These are the activations of a small neural network, seen along a few directions. Each row is one input.
Each table varies a few parts of the input and shows all the possible inputs, shuffled.
A made-up example of a description, with smaller parts first: one of 8 places around a ring, together with either a single point or one of 11 places along a line or (one of 3 separate values, together with one of 6 places along a line).
Shared parts are said once, and a part with two or three values counts as separate values.

Rows:
row 1: [ 38 -18  11   2  -3   3   6  10 -23  -8  -4  -9]
row 2: [-34  22  -7  14  -5  -7  -7   0  12  21  16   1]
row 3: [ 32 -11  12  -8  -5   4   5  10 -15 -19  -7   1]
row 4: [ 27 -18  15   1   1  11   2   5 -23  -8  -9  -3]
row 5: [ 31 -33 -23 -27  37  -2  23 -31  36 -26 -51  -3]
row 6: [-45  22  -3  12   0   2 -10  -7  10  21  11   6]
row 7: [-46  19  -7   2  -5   1 -10  -4  12  17  17   6]
row 8: [-41  29  -7   5  -5  -6  -7  -1  18  10  13  11]
row 9: [ 26 -20  11 -11  -5  10   3   7 -22 -12  -4  -4]
row 10: [ 43 -16   9  -1  -4  -3   4  11 -20 -13  -1  -7]
row 11: [-30  24 -10  12  -6 -13  -9   1  15  16  19   2]
What do these inputs look like to the network? -> either a single point or (one of 2 separate values, together with one of 5 places around a ring)
A walk changes only the place on the ring of 5. It starts at row 1 and steps to row 4. List the rest of the walk in order. -> row 9, row 3, row 10

Rows:
row 12: [ 45 -18  15 -10  -8   4   5  15 -25 -22  -5  -3]
row 13: [ 44 -30   5  -5   4   3   6   3 -19 -11 -11 -11]
row 14: [-46  27  -2  17  -4   0 -11  -2  10  20  13   7]
row 15: [ 38 -26  10 -13   8  10   8  -2 -12 -20 -22  -1]
row 16: [ 49 -21   1  -9  11  -4  13   0  -4 -24 -21  -4]
row 17: [-38  26 -13  10  -4 -10  -7  -2  22  18  14   3]
row 18: [ 43 -26  11  -3   6   5  10   3 -20 -12 -15  -9]
row 19: [-49  22  -9   0  -3   0  -9  -7  16  16  12   7]
row 20: [ 35 -29   3 -20   8  10  10  -4 -10 -22 -22  -4]
row 21: [ 46 -24   1 -10   7  -1  12   1  -4 -20 -21  -8]
row 22: [-35  29 -12  12  -1 -14  -7  -5  22  13  13   8]
row 23: [-44  20 -12   3  -4  -5  -7  -5  20  17  17   5]
row 24: [-39  32   3  10 -20  -4 -14  12   0  15  31   9]
row 25: [-41  24  -3  17  -6  -3  -9  -1   6  25  20   2]
row 26: [-46  24  -2   6  -3   1 -11  -5  14  17  12  10]
row 27: [-40  21  -8  15  -7  -6 -14  -1   7  27  25  -1]
row 28: [ 38 -23  11  -3   7  10   9   1 -16 -16 -22  -4]
row 29: [ 39 -30   1 -18   7   4  13  -2  -6 -21 -18  -7]
Changing only one part turns row 16 into row 22. The same change can be made to row 29. Which row results? -> row 23
What do these inputs look like to the network? -> one of 2 separate values, together with either a single point or one of 8 places along a line

Rows:
row 30: [-25  23 -15  13 -13 -20  -7   8  14  20  30  -5]
row 31: [ 21  16 -13   6   2 -26   9   5  25 -13  -4   2]
row 32: [ 27 -29 -10  -8  23   1  11 -18   6  -7 -26 -10]
row 33: [ -9 -13   4 -29   3  19   0  -9  -1 -14 -13   9]
row 34: [ 20  15 -14   6   4 -28   6   2  23 -13  -2   3]
row 35: [ 35 -11  26   7 -17   7  -5  23 -44  -5  13  -5]
row 36: [ -9 -13   4 -28   2  20   4  -6   0 -15 -14   8]
row 37: [-49  14   7   9   4  18 -12 -11   0  19   1  10]
row 38: [ 28 -29  -9  -7  21   2  14 -15   9  -7 -28 -11]
row 39: [-25  22 -15  12 -11 -20 -10   5  12  20  31  -4]
row 40: [ 35 -10  26   8 -19   8  -2  26 -44  -6  12  -6]
row 41: [-49  15   8   9   2  18  -8  -9   1  19   0   9]
What do these inputs look like to the network? -> one of 2 separate values, together with either a single point or one of 5 places around a ring
Changing only the choice among 2 separate values turns row 40 into row 35. The same change can be made to row 30. Which row results? -> row 39
A walk changes only the place on the ring of 5. It starts at row 36 and steps to row 38. List the rest of the walk in order. -> row 31, row 30, row 41

Rows:
row 42: [-21  15  10   1 -19   7 -14   8 -14   6  18  11]
row 43: [  0  13  -6  17   0 -10  -6  -1   0   7   5  -4]
row 44: [-31  10   6  -2   0   7  -9  -3  -6   8  12   6]
row 45: [-20  18  14  19 -24   4  -8  23 -20  17  28  -4]
row 46: [  4   9  -8   1   2 -14  -1   4  20  -8   0   4]
row 47: [-19   4  -5  -7  17   9   9 -19  24  -2 -28   8]
row 48: [ 61 -35  17 -13   3  13  11   4 -25 -26 -17  -9]
row 49: [ 58 -37  12 -13   5   7  12   8 -28 -24 -24  -8]
row 50: [-19   1   2   9   2   3  -8  -5   3  19   6   0]
row 51: [ -5  -1 -18 -13   3 -10   4  -8  21   3  -2  -7]
row 52: [  9  11  -4  10  -3 -18   6   4   5   2  11   1]
row 53: [-17  -8 -18  -7  12   3   6 -16  20  -1 -10   1]
What do these inputs look like to the network? -> either one of 2 separate values or one of 10 places along a line
Which other rows belong to the same alternative as row 44? List them by row number. -> row 42, row 43, row 45, row 46, row 47, row 50, row 51, row 52, row 53
